These are the activations of a small network on made-up records, seen along a few directions, one row for each record.
After each row come some of the record's fields: Nogog, Nar, Bule, Refe, Mivav, Sava.
Not every record has every field; a missing one is left out.
Other fields move the rows too, some of them a lot.
In the rows, zero is written as 500.
Random noise pushes rows far along 5 fixed directions. That doesn't count. These rows show it; they differ only by the noise:
[552 421 527 518 599 551 418 389 540 412 368 475 320 584 564 638 508 289
 455 553 359]
[460 534 495 508 428 417 500 652 387 308 496 551 547 665 471 525 525 520
 507 588 614]
[501 512 501 511 429 471 453 609 412 395 439 507 504 584 474 604 537 474
 506 605 528]
[490 507 542 576 647 540 659 392 595 510 567 467 506 515 494 320 401 463
 577 313 376]
[536 455 514 523 564 592 444 461 530 411 397 470 378 512 565 605 521 319
 472 509 374]
[487 494 480 483 506 494 429 533 445 351 417 508 473 618 507 623 561 396
 489 598 510]
[469 511 480 510 615 601 536 460 550 398 487 475 504 502 543 474 520 368
 529 403 419]

[470 459 389 450 536 667 364 517 510 191 570 581 363 461 665 522 635 303
 402 448 524] : <Nogog:n1 Nar:z3 Bule:u3 Mivav:w2 Sava:p3>
[485 508 529 544 519 407 558 454 475 559 517 528 498 605 468 487 484 567
 511 569 584] : <Nogog:n2 Nar:z1 Bule:u3 Mivav:w2 Sava:p3>
[470 458 549 417 530 484 536 534 558 537 604 521 436 563 576 368 455 519
 555 455 482] : <Nogog:n3 Nar:z1 Bule:u3 Mivav:w1 Sava:p3>
[403 512 414 489 614 481 493 433 478 332 573 560 532 637 577 407 555 431
 475 462 632] : <Nogog:n2 Nar:z1 Bule:u2 Mivav:w2 Sava:p3>
[518 416 424 403 462 446 388 566 389 388 573 513 541 534 481 517 591 555
 512 593 610] : <Nogog:n1 Nar:z1 Bule:u3 Mivav:w1 Sava:p3>
[543 376 541 575 449 438 472 510 433 340 561 551 313 607 579 448 439 431
 401 478 579] : <Nogog:n2 Nar:z1 Bule:u2 Mivav:w1 Sava:p3>
[460 623 515 538 358 489 532 639 433 664 516 445 762 511 306 511 529 716
 633 581 569] : <Nogog:n1 Nar:z1 Bule:u2 Refe:f2 Sava:p1>
[580 430 573 466 599 482 458 467 478 449 351 531 329 611 510 546 412 389
 494 605 452] : <Nogog:n1 Nar:z3 Bule:u2 Mivav:w1 Sava:p2>
[563 498 597 543 488 430 489 536 511 437 389 514 394 605 545 629 514 466
 470 627 466] : <Nogog:n1 Nar:z1 Bule:u3 Refe:f2 Sava:p1>
[566 545 626 564 487 532 507 535 499 631 320 420 383 436 451 639 464 501
 450 614 374] : <Nogog:n1 Nar:z3 Bule:u2 Refe:f2 Sava:p3>
[586 361 496 492 466 546 453 471 531 429 531 468 238 403 640 481 491 412
 465 471 400] : <Nogog:n3 Nar:z1 Bule:u3 Mivav:w1 Sava:p3>
[468 492 429 498 586 571 467 360 577 560 495 444 465 508 510 554 520 351
 440 379 447] : <Nogog:n2 Nar:z3 Bule:u2 Refe:f3 Sava:p3>
[484 590 575 571 497 388 567 454 501 543 490 553 541 652 449 454 419 597
 482 548 627] : <Nogog:n2 Nar:z3 Bule:u2 Mivav:w2 Sava:p2>
[521 385 371 428 483 433 376 549 508 330 706 526 444 505 548 333 542 488
 515 471 543] : <Nogog:n1 Nar:z1 Bule:u2 Refe:f1 Sava:p3>
[594 447 486 481 475 670 399 677 552 437 334 524 323 288 577 652 537 352
 486 536 356] : <Nogog:n1 Nar:z3 Bule:u3 Refe:f3 Sava:p2>
[457 424 441 505 417 381 514 563 438 335 653 533 518 555 538 440 508 514
 404 498 654] : <Nogog:n2 Nar:z1 Bule:u3 Refe:f1 Sava:p3>
[466 521 388 419 666 631 496 413 580 598 491 383 646 282 507 455 603 392
 561 384 374] : <Nogog:n1 Nar:z1 Bule:u2 Refe:f1 Sava:p3>
[532 467 635 699 402 444 658 456 508 406 659 630 375 658 577 339 321 517
 347 375 565] : <Nogog:n2 Nar:z3 Bule:u3 Mivav:w2 Sava:p1>
[458 476 570 545 336 176 494 594 332 479 517 598 537 826 357 578 471 707
 468 753 751] : <Nogog:n2 Nar:z1 Bule:u3 Refe:f3 Sava:p3>
[483 566 397 438 247 602 309 608 329 669 458 408 684 279 358 752 682 517
 538 621 592] : <Nogog:n2 Nar:z3 Bule:u2 Mivav:w1 Sava:p3>
[412 569 488 424 360 511 492 658 388 228 485 560 534 704 577 546 548 466
 370 573 702] : <Nogog:n3 Nar:z3 Bule:u2 Mivav:w1 Sava:p1>
[526 597 523 565 528 627 625 492 585 551 539 511 546 369 553 407 495 473
 530 330 411] : <Nogog:n1 Nar:z3 Bule:u3 Mivav:w2 Sava:p1>
[567 474 588 568 426 496 527 467 489 697 478 429 442 424 459 588 463 554
 492 557 467] : <Nogog:n2 Nar:z1 Bule:u3 Mivav:w1 Sava:p3>
[510 534 529 582 347 408 462 467 416 467 512 562 494 704 499 605 481 480
 350 590 631] : <Nogog:n2 Nar:z3 Bule:u2 Mivav:w2 Sava:p1>
[491 497 532 487 614 527 566 378 576 467 521 517 481 531 537 316 418 519
 538 347 473] : <Nogog:n3 Nar:z3 Bule:u2 Mivav:w1 Sava:p2>
[501 584 525 547 375 567 527 716 424 523 435 471 632 368 483 617 567 562
 526 548 475] : <Nogog:n1 Nar:z1 Bule:u3 Refe:f3 Sava:p1>
[565 474 561 565 608 479 609 614 539 366 462 596 323 650 600 314 405 503
 436 482 499] : <Nogog:n1 Nar:z1 Bule:u2 Mivav:w2 Sava:p3>
[448 584 534 506 743 385 674 307 609 613 530 500 633 598 394 281 387 593
 636 405 461] : <Nogog:n1 Nar:z3 Bule:u2 Refe:f1 Sava:p2>
[463 512 395 390 404 353 386 420 387 613 479 517 575 581 367 619 613 594
 568 727 604] : <Nogog:n3 Nar:z3 Bule:u3 Mivav:w2 Sava:p3>
[501 574 538 596 453 509 591 513 535 552 557 444 617 495 468 437 463 598
 482 469 489] : <Nogog:n1 Nar:z1 Bule:u2 Refe:f1 Sava:p1>
[606 516 701 684 339 522 494 593 479 659 356 439 392 425 491 656 353 572
 385 526 416] : <Nogog:n2 Nar:z3 Bule:u2 Refe:f2 Sava:p2>
[543 424 525 463 644 480 410 228 544 573 483 479 409 621 461 581 509 463
 476 535 422] : <Nogog:n1 Nar:z3 Bule:u3 Mivav:w1 Sava:p3>
[620 446 618 600 442 562 510 659 479 386 459 591 227 415 625 466 429 468
 388 528 409] : <Nogog:n1 Nar:z3 Bule:u3 Mivav:w2 Sava:p3>
[452 587 468 431 683 555 529 309 575 773 407 392 663 365 370 599 589 485
 619 487 350] : <Nogog:n1 Nar:z3 Bule:u3 Refe:f3 Sava:p3>
[457 658 570 470 445 435 534 673 425 577 337 483 701 530 352 595 512 648
 582 658 592] : <Nogog:n1 Nar:z3 Bule:u2 Refe:f2 Sava:p2>
[496 540 516 500 434 465 528 594 441 313 534 532 574 654 525 542 559 555
 427 575 667] : <Nogog:n1 Nar:z1 Bule:u3 Mivav:w1 Sava:p1>
[596 548 602 618 404 569 557 603 463 565 444 513 481 391 565 556 441 520
 416 468 394] : <Nogog:n1 Nar:z3 Bule:u3 Mivav:w2 Sava:p1>
[603 469 525 498 505 462 475 506 432 802 385 418 537 366 424 593 483 591
 583 614 351] : <Nogog:n1 Nar:z1 Bule:u3 Mivav:w2 Sava:p3>
[511 513 568 573 351 493 531 651 434 323 532 562 510 601 584 559 528 521
 371 519 663] : <Nogog:n2 Nar:z1 Bule:u3 Mivav:w1 Sava:p1>
[539 522 516 486 516 602 472 556 563 443 353 513 414 522 555 684 563 359
 437 528 425] : <Nogog:n1 Nar:z3 Bule:u3 Refe:f2 Sava:p1>
[422 513 489 412 424 409 502 550 466 418 725 553 494 571 563 364 486 554
 520 409 580] : <Nogog:n3 Nar:z3 Bule:u3 Mivav:w1 Sava:p3>
[437 473 503 493 554 447 491 421 476 562 432 468 512 624 431 647 518 471
 507 615 532] : <Nogog:n2 Nar:z1 Bule:u3 Refe:f2 Sava:p3>
[514 456 485 560 314 593 504 590 475 428 544 520 446 381 587 523 475 458
 386 409 437] : <Nogog:n3 Nar:z3 Bule:u3 Refe:f1 Sava:p1>
[529 537 539 597 317 723 521 666 468 525 563 427 543 209 587 486 507 482
 354 286 496] : <Nogog:n2 Nar:z3 Bule:u2 Mivav:w1 Sava:p3>
[525 523 456 521 297 623 280 643 424 537 399 470 542 284 510 743 598 434
 441 577 496] : <Nogog:n2 Nar:z3 Bule:u2 Refe:f1 Sava:p2>

Here are new rows. What are their fields?
[500 450 476 569 326 500 465 528 446 337 612 537 503 494 588 564 508 412
 303 427 576] : <Nogog:n2 Nar:z3 Bule:u3 Refe:f1 Sava:p1>
[486 520 552 472 658 472 578 408 511 441 498 541 488 633 488 433 486 515
 481 469 511] : <Nogog:n1 Nar:z3 Bule:u3 Mivav:w1 Sava:p3>
[480 597 530 490 538 583 529 541 539 563 456 446 572 350 484 545 575 502
 529 438 424] : <Nogog:n1 Nar:z3 Bule:u3 Refe:f2 Sava:p3>
[677 420 744 662 556 381 638 289 558 676 451 502 280 633 473 480 273 527
 447 482 315] : <Nogog:n1 Nar:z3 Bule:u3 Mivav:w1 Sava:p1>
[546 500 480 451 530 497 448 543 496 624 387 469 482 465 447 650 544 496
 516 534 402] : <Nogog:n1 Nar:z3 Bule:u3 Refe:f3 Sava:p3>
[414 545 408 473 528 300 603 415 463 514 748 569 621 615 407 154 450 709
 668 352 626] : <Nogog:n3 Nar:z3 Bule:u2 Mivav:w2 Sava:p3>
[455 507 410 421 512 515 441 571 506 356 622 517 457 460 579 415 553 387
 497 418 482] : <Nogog:n1 Nar:z3 Bule:u2 Refe:f1 Sava:p3>
[615 452 532 527 364 526 442 655 451 521 526 536 340 302 552 503 492 493
 496 544 407] : <Nogog:n1 Nar:z3 Bule:u3 Mivav:w2 Sava:p3>
[502 469 494 415 678 469 379 531 513 285 331 526 387 644 598 587 559 384
 528 610 492] : <Nogog:n1 Nar:z1 Bule:u2 Refe:f2 Sava:p2>
[522 460 491 533 333 597 433 729 396 228 478 596 291 402 698 533 535 446
 350 498 537] : <Nogog:n3 Nar:z3 Bule:u3 Mivav:w2 Sava:p3>
[502 453 429 348 613 376 470 248 524 561 479 463 549 598 434 541 520 493
 559 573 537] : <Nogog:n3 Nar:z3 Bule:u3 Mivav:w1 Sava:p2>
[509 462 551 593 441 406 504 250 548 602 538 490 458 627 428 545 426 423
 406 527 495] : <Nogog:n2 Nar:z3 Bule:u2 Refe:f1 Sava:p1>
[468 450 439 431 671 477 427 294 595 540 444 428 444 545 518 492 570 438
 587 483 401] : <Nogog:n3 Nar:z1 Bule:u2 Refe:f2 Sava:p3>
[361 587 382 359 570 419 401 323 436 599 452 528 721 699 345 685 677 486
 556 672 689] : <Nogog:n2 Nar:z3 Bule:u3 Mivav:w2 Sava:p3>
[412 499 524 488 481 262 589 518 434 445 522 528 525 766 394 371 444 680
 565 617 660] : <Nogog:n3 Nar:z1 Bule:u2 Refe:f2 Sava:p3>
[604 518 581 540 349 354 497 632 396 558 515 509 432 509 434 475 470 640
 532 572 545] : <Nogog:n1 Nar:z3 Bule:u2 Mivav:w1 Sava:p3>
[527 454 487 493 658 566 475 375 576 561 476 498 440 518 514 480 528 481
 542 547 407] : <Nogog:n1 Nar:z1 Bule:u3 Mivav:w2 Sava:p3>
[541 435 551 520 382 302 520 490 456 464 585 570 511 665 406 395 421 553
 455 569 570] : <Nogog:n1 Nar:z3 Bule:u2 Refe:f1 Sava:p1>
[365 558 379 479 491 542 499 378 493 476 590 492 700 557 447 515 561 385
 470 416 590] : <Nogog:n2 Nar:z3 Bule:u2 Refe:f1 Sava:p1>
[467 480 438 439 797 477 508 316 546 428 446 522 441 662 556 417 530 369
 552 473 459] : <Nogog:n1 Nar:z1 Bule:u2 Mivav:w2 Sava:p3>
[473 475 596 516 605 459 540 530 496 308 447 598 374 655 531 469 467 458
 446 518 508] : <Nogog:n1 Nar:z3 Bule:u3 Refe:f2 Sava:p3>
[522 491 496 524 582 649 537 572 531 386 485 515 428 415 606 466 442 460
 485 504 442] : <Nogog:n1 Nar:z1 Bule:u3 Mivav:w2 Sava:p2>
